Each row below is a small network's average activation on inputs in which a field has the value named, seen along a few directions.
Values that are neighbours, or in one group, have similar rows; names and order tell nothing.
In the rows, 500 means zero.
Strong random noise was added to every row along 9 fixed directions; ignore it. To show where, here is one row again and again, with new noise each time:
[439 594 595 536 645 522 574 472 540 506 553 477 503 431 546 480 605 608
 517 504 550]
[505 629 480 511 834 600 765 466 505 730 660 644 466 641 553 539 527 549
 107 744 608]
[473 298 487 568 252 643 408 616 487 434 328 416 418 540 487 510 349 465
 332 598 472]
[511 578 578 149 792 606 751 606 446 674 790 360 604 670 608 409 590 598
 422 551 524]
[365 630 551 364 539 637 582 645 291 612 503 363 631 533 493 382 364 463
 403 358 503]
[558 559 640 362 381 552 414 543 361 497 489 537 525 516 306 458 433 470
 529 373 643]
[620 434 468 486 679 738 448 596 514 383 505 431 481 591 625 605 534 617
 611 531 470]
[443 545 528 484 637 667 491 412 399 423 388 547 417 222 538 474 589 739
 658 326 673]
[584 437 628 646 504 415 274 423 496 332 449 569 482 390 388 526 518 537
 717 416 431]
[505 522 744 437 486 345 404 394 489 475 625 495 457 394 373 443 597 592
 647 376 530]
[423 646 724 480 568 396 424 490 444 471 611 380 586 420 446 426 556 546
 714 279 440]


L, 30 values:
l7: [284 563 401 611 295 416 423 388 378 525 268 487 463 298 448 496 359 450
 420 301 502]
l25: [505 365 450 538 463 518 384 554 242 578 636 414 507 756 442 579 195 331
 272 497 234]
l22: [348 741 537 356 535 536 607 270 363 711 724 567 138 357 528 631 543 742
 195 365 796]
l29: [418 476 553 547 374 395 637 521 656 512 503 420 549 501 476 385 586 417
 527 547 462]
l6: [482 288 500 592 696 274 477 194 337 609 465 607 431 208 461 388 450 656
 488 449 322]
l14: [454 541 442 504 297 472 203 483 211 562 487 599 352 604 330 520 197 350
 372 203 363]
l17: [548 330 452 376 482 489 349 529 400 521 522 500 377 463 537 469 473 644
 537 366 484]
l27: [545 328 573 446 480 383 210 189 327 556 624 618  98 368 368 567 427 614
 607 219 353]
l20: [630 641 593 371 378 520 245 495 352 514 615 450 371 557 422 631 358 495
 574 267 524]
l12: [472 625 488 286 460 429 522 457 400 628 560 416 488 523 424 528 436 453
 394 415 638]
l1: [645 477 485 546 312 635 395 515 483 520 368 555 376 608 417 668 383 418
 361 626 515]
l3: [561 651 444 513 752 396 516 326 586 657 760 622 365 579 581 606 594 573
 462 544 473]
l4: [531 694 474 478 425 433 357 508 288 532 503 697 605 630 254 525 260 209
 374 295 472]
l15: [504 587 475 559 415 435 401 312 496 567 399 682 341 295 448 495 505 580
 458 433 644]
l23: [554 567 532 677 586 442 562 457 481 596 574 665 525 589 429 503 416 410
 287 672 506]
l21: [511 711 495 265 666 516 657 573 413 405 440 513 749 252 606 324 630 603
 830 383 607]
l2: [530 422 621 455 428 403 330 390 498 609 626 442 212 502 500 565 507 543
 513 390 361]
l10: [520 576 417 513 574 604 442 564 446 543 675 508 498 726 522 675 403 456
 362 395 456]
l11: [604 273 506 401 391 479 595 365 568 594 579 543 341 639 428 613 542 567
 330 744 665]
l19: [569 663 656 615 429 569 373 457 580 536 615 521 213 638 444 677 649 594
 412 411 648]
l5: [262 516 550 692 615 206 613 375 586 558 557 360 584 395 599 437 510 373
 499 616 241]
l26: [310 677 455 666 328 815 440 690 501 501 454 285 361 660 574 602 413 481
 392 298 575]
l8: [562 512 621 246  16 555 520 547 557 529 530 491 350 651 307 574 511 332
 456 509 803]
l9: [680 170 509 432 695 346 487 212 558 513 672 729 349 449 456 585 630 636
 639 558 498]
l18: [461 427 640 628 501 214 458 342 555 474 626 611 466 487 337 493 575 398
 483 485 409]
l16: [488 406 403 314 224 561 447 629 380 454 209 578 550 334 434 297 432 424
 531 452 635]
l28: [418 589 256 603 482 653 646 729 607 493 320 545 740 619 563 412 435 353
 356 622 580]
l30: [527 469 374 416 906 393 551 398 308 432 526 590 718 265 534 404 510 653
 761 325 404]
l24: [516 495 477 610 650 440 565 481 407 752 588 516 543 665 487 465 334 402
 217 531 304]
l13: [724 577 491 369 517 471 491 707 496 429 477 570 783 680 391 507 487 404
 617 568 580]
Each value of L is a pair of two hidden parts, and every pair occurs once (5 first parts, 6 second parts).
l26 and l3 share the first part; l26 and l19 share the second. Which value has the first part of l19 and the second part of l3?
> l15
l21 and l20 share the first part; l21 and l4 share the second. Which value has the first part of l4 and the second part of l20?
> l7
l16 and l2 share the first part; l16 and l14 share the second. Which value has the first part of l14 and the second part of l2?
> l27
l1 and l13 share the first part; l1 and l5 share the second. Which value has the first part of l5 and the second part of l13?
> l30
l29 and l28 share the first part; l29 and l9 share the second. Which value has the first part of l9 and the second part of l28?
> l10
